A small network was shown many inputs. Here are its activations along a few directions, one row for each input.
In each table, some parts of the input vary, and every possible input appears once, in random order.
A made-up example of a description, with smaller parts first: one of 3 separate values, together with either a single point or one of 9 places around a ring or (one of 5 places around a ring, together with one of 6 places along a line).
Shared parts are said once, and a part with two or three values counts as separate values.
(in the rows, 128 means zero)

Other details of the inputs vary at random and push rows far along two fixed directions, the same in every table; ignore that.

Table:
r1: [131 163 133 169 116 131 139 116 132 141  92]
r2: [115  87  98 130 153 103 137 106  98 129 207]
r3: [143  84 102 100 142  87 138 117 122 151 208]
r4: [119 149  96 179 143 113 119 105  98 101  81]
r5: [131  93  76  90 152  55 115 134 127 126 237]
r6: [139 140 179  94 108 177 130 153 180 153  91]
r7: [103 115 141  61 120 144 136 164 176 133 190]
r8: [127 177 161 123 101 162 139 173 190 147 108]
r9: [101 117 116 162 153 138 123  94  76 102  88]
r10: [142 136 135 166 110 130 115 127  98 119  78]
r11: [133 149 147 169 136 133 121 129 111 138  79]
r12: [137 149 148 166 127 129 127 114 112 147  76]
r13: [122 143 133 138 133 131 108 133 128 117  75]
r14: [118 107 145  71  88 149 134 162 163 131 188]
r15: [140 131 162 161 126 126 159 117 108  86  83]
r16: [137 139 111 145  98 120 128 136 129 116 134]
r17: [136 175 159 114  94 164 131 150 196 144 104]
r18: [119 121 130 145 147 140 120 122 104 116  65]
r19: [120 147 108 140 131 113 128 137 139 119 134]
r20: [139  97 120 152 123 120 124 119  84 119 112]
r21: [132 114 127 179 158 127 130 108  75 132  89]
r22: [117 144 181 101 103 190 135 140 174 145 104]
r23: [135 166 165  89 108 163 117 163 174 137  89]
r24: [124  99 104 161 165 106 122 106  76 117 113]
r25: [146 133 143  67 108 127 121 154 193 153 179]
r26: [139 117  59  92 139  71 124 117 135 115 236]
r27: [114 112 128 157 138 129 142  88  89 137 127]
r28: [118  88  74 144 167  96 122  66  56 102 174]
r29: [136 119 133  48 122 136 129 162 171 139 172]
Description of these inputs: either a single point or (one of 4 places along a line, together with either a single point or one of 6 places around a ring).
A walk changes only the place on the ring of 6. It starts at r5 and steps to r13. List the rest of the walk in order. -> r23, r25, r12, r11
Change only the place on the line of 4 in r4. List by row number the other rows that result. -> r9, r13, r18
Change only the place on the line of 4 in r28. List by row number the other rows that result. -> r23, r26, r29

Table:
r30: [110 107 122 140 152 146 116 106  75 109  94]
r31: [133 126 105 108 125  98 131 134 151 146 195]
r32: [136 122 132 171 136 114 130 113  91 126 100]
r33: [108  88 116  79 140 127 125 126 134 132 189]
r34: [128 110 125 147 146 125 126 108  87 106  93]
r35: [135 117 147 156 133 132 131 106  95 126  98]
r36: [124  82 116  75 129 123 127 137 130 122 181]
r37: [142 151 106 161 126 112 115 120 115 108  82]
r38: [131 156  96 161 141 111 107 113 103 104  91]
r39: [125 130 103  87 130 106 115 157 156 119 178]
r40: [117 120 122 144 156 133 118 108  83 104  93]
r41: [141  98 129 100 129 116 141 123 140 146 198]
r42: [152 137 110 103 104  93 123 144 166 137 186]
r43: [100 121 108 114  99 124 162 126 143  93 215]
r44: [140 135 122 177 127 107 122 112  99 126 105]
r45: [129 119 117 158 146 116 125 121  92 108  88]
r46: [142 144 103 103 114 100 129 135 167 146 188]
r47: [122 149 221  87  80 214 138 177 185 155  64]
r48: [127 159 107 164 136 118 113 110 120 118  88]
r49: [133  91 139  90 119 138 140 129 143 152 192]
r50: [138 124 131 177 139 121 138 106  94 138 109]
r51: [121 129 106  94 131 106 120 146 165 130 181]
r52: [113 119 125 152 157 133 123  98  93 115  97]
r53: [118 132 122 149 151 130 119 128  97 108  85]
r54: [107 184 209  85  96 210 135 200 218 148  46]
r55: [142 143 130 179 126 123 130 111 112 139 104]
r56: [133 138 115 159 133 116 118 126 109 110  86]
r57: [118 174 221  85  88 217 147 179 205 162  58]
r58: [156 139 110 111 108 101 131 136 169 149 191]
r59: [121  90 122  87 130 128 137 121 130 148 195]
r60: [125 133 132 164 141 129 136 112 102 137  98]
Describe the family of inputs behind these rows. -> either a single point or (one of 5 places along a line, together with one of 6 places around a ring)
Change only the place on the ring of 6 in r51. List by row number the other rows that result. -> r31, r39, r44, r55, r56

Table:
r61: [120 211 194 112 106 200 104 138 113 114  67]
r62: [ 81 131 122  95 144 156 128 146 154 131 175]
r63: [102 134  56 197 159 106 136  83  52 107 111]
r64: [ 89 143  84 107 140 111 133 132 146 135 193]
r65: [136  98 150  84 133 152 164 118 149 163 165]
r66: [143 204 155 147  94 180 145 154 169 102  41]
r67: [135 135 174  94 104 195  95 125 149 140  18]
r68: [155 135 118 109 133  64 112 148 164 118 156]
r69: [ 94 112 112  75 161 132 142 100 143 121 188]
r70: [131 121  91 216 150 109 146  81  50 152 103]
r71: [121  85 130 193 176 105 143  44  51 130 118]
r72: [178 126  90 219 141  86 146  71  61 118 117]
r73: [134  91  98 160 196 115 124  72  48 118  73]
r74: [113 142 198 133 117 169 110 186 145 123  30]
r75: [149 113  95 217 129 103 151  93  43 128 102]
r76: [110 176 159 145  78 167 142 171 149  96  55]
r77: [103 110 149  77 119 128 146 129 156  92 160]
r78: [127 114 117 225 129  80 138  88  53 125 103]
r79: [137  87 125  96 129 106 114 174 125 108 161]
r80: [143 151 124 102 148  90 110 151 184 141 151]
r81: [124  95 109 210 164 133 138  82  39 144 110]
r82: [117  95  96  68 110 138 112  87 137 110 183]
r83: [109 100 130  89 155 114 107 167 151 141 170]
r84: [111 106 142 109 141 142 137 139 145 174 197]
r85: [136 114  66 185 133  96  77  83  53 130  74]
r86: [124 134 228 134  99 181 157 131 149 137  46]
r87: [139  79 137 121 107 113 143 149 119 126 201]
r88: [139 154  86  96  90 121 101 112 178 118 177]
r89: [146 150 105 118 106  96 136 138 161  82 174]
r90: [166 141 120 114  79 123 111 110 175 162 171]
r91: [143  82 113 180 130 132 116  28  47 134  96]
r92: [116 139 111  92 149 111 114 164 161 165 150]
r93: [111  91 139 124 138 117 135 134 133 157 206]
r94: [107 103  83 167 181 126 145  50  47  93 107]
r95: [124 136 207 109 124 166 126 154 150 117  19]
r96: [149  81 135  71 137 103 130 141 131 102 151]
r97: [145 106 100 100 119  74 120 170 132 115 169]
r98: [148  80 137 192 142 111 152  62  40 100  99]
r99: [129 122  71 190 175  94 115 104  52 134  77]
r100: [ 96 117 106  90 135 152 138 152 145 124 184]
r101: [155 136 111 157 176  95  75  79   9 112 112]
r102: [130 147 105 118 118  79 131 129 166  92 187]
r103: [144  81 123 117 116 128 151 148 116 140 200]
r104: [127 117 120  95 120  78 117 176 155 131 159]
r105: [113 151 189 103 156 191 124 138 155 150  24]
r106: [123 211 150 146 114 184 141 141 176 124  43]
r107: [152 187 148 133 135 156 120 157 171 148  39]
r108: [ 82 119 125  99 137 135 127 149 154 117 188]
r109: [116 116 102 223 154  84 135  76  56 144 122]
r110: [123 127  80 107 108 111 147 154 133 105 184]
r111: [ 88 150 115 109 120 119 134 152 167 126 168]
r112: [104 108  99  84  95 154  98 130 145 120 184]
r113: [155 133 120 229 138  71 134  68  75 115 105]
r114: [109 213 170 156 116 168 131 138 186 117  47]
r115: [123  98 111  80 153 130 117 169 142 148 166]
r116: [131  88 104 204 123 135 100  60  40 140 107]
r117: [123 100 151  84 149 139 153 106 151 168 185]
r118: [145 114 134 118  84 103 152 160 146 138 182]
r119: [171 180 152 134 115 150 125 168 163 126  37]
r120: [ 92 185 174 150  85 165 138 168 158 108  42]
r121: [111 134  82  91  81 130 105 131 156 128 177]
r122: [121 107 141  74 111 137 152 135 149  81 160]
r123: [117 138 130 118 124 126 144 141 158 183 175]
r124: [109 153 161 133 102 204 144 170 133 102  62]
r125: [109 169 165 138 128 148 114 174 158 152  43]
r126: [139 188 187 168 112 154 140 131 177 160  70]
r127: [142  89 111  92 138 120 121 173 121 123 160]
r128: [ 93 113 135  75 145 132 143 117 160 111 177]
r129: [156  76 133  92 124 124 167 116 122 134 189]
r130: [160 140  93 220 159 101 141  61  73 142 104]
r131: [165 141  99  87 104 108  82 131 177 143 144]
r132: [166 177 167 138 106 136 118 169 166 111  39]
r133: [111  98 107  90 173 114 105 150 133 151 182]
r134: [124 134 157 116  99 189  79 154 139 145  44]
r135: [109 113 132  98 103 140 136 167 142  87 170]
r136: [154  83 120  67 146 117 137 140 128 116 149]
r137: [138 122 117 110  70 134 115 130 154 172 170]
r138: [148 109  67 189 158  79 120 111  40 110  90]
r139: [174 124 123 131 101  81 146 129 151 123 194]
r140: [146 150 124 120 136 109 139 118 176 172 191]
r141: [123  82 145 123 116 105 138 143 127 136 202]
r142: [137 195 157 135 147 152 110 148 177 156  45]
r143: [118 162  86 111 150 101 128 112 168 125 194]
r144: [156 141 162  82 114 131 114 125 109 157 208]
r145: [112 145 200 110 145 178 124 144 157 137  23]
r146: [120 147 171 109 108 201 159 138 140  96  50]
r147: [ 94 102 119 107 122 110 129 148 133  94 194]
Changing only one part turns r100 into r115. The same change can be made to r64. Which row results? -> r92
Changing only one part turns r134 into r116. The same change can be made to r79. Which row results? -> r87
Changing only one part turns r113 into r68. The same change can be made to r78. Which row results? -> r104
Describe the family of inputs behind these rows. -> one of 3 separate values, together with either a single point or (one of 4 places along a line, together with either a single point or one of 6 places around a ring)
Change only the place on the ring of 6 in r100. List by row number the other rows that result. -> r62, r108, r124, r135, r147
Change only the place on the ring of 6 in r146. List by row number the other rows that result. -> r69, r77, r94, r122, r128
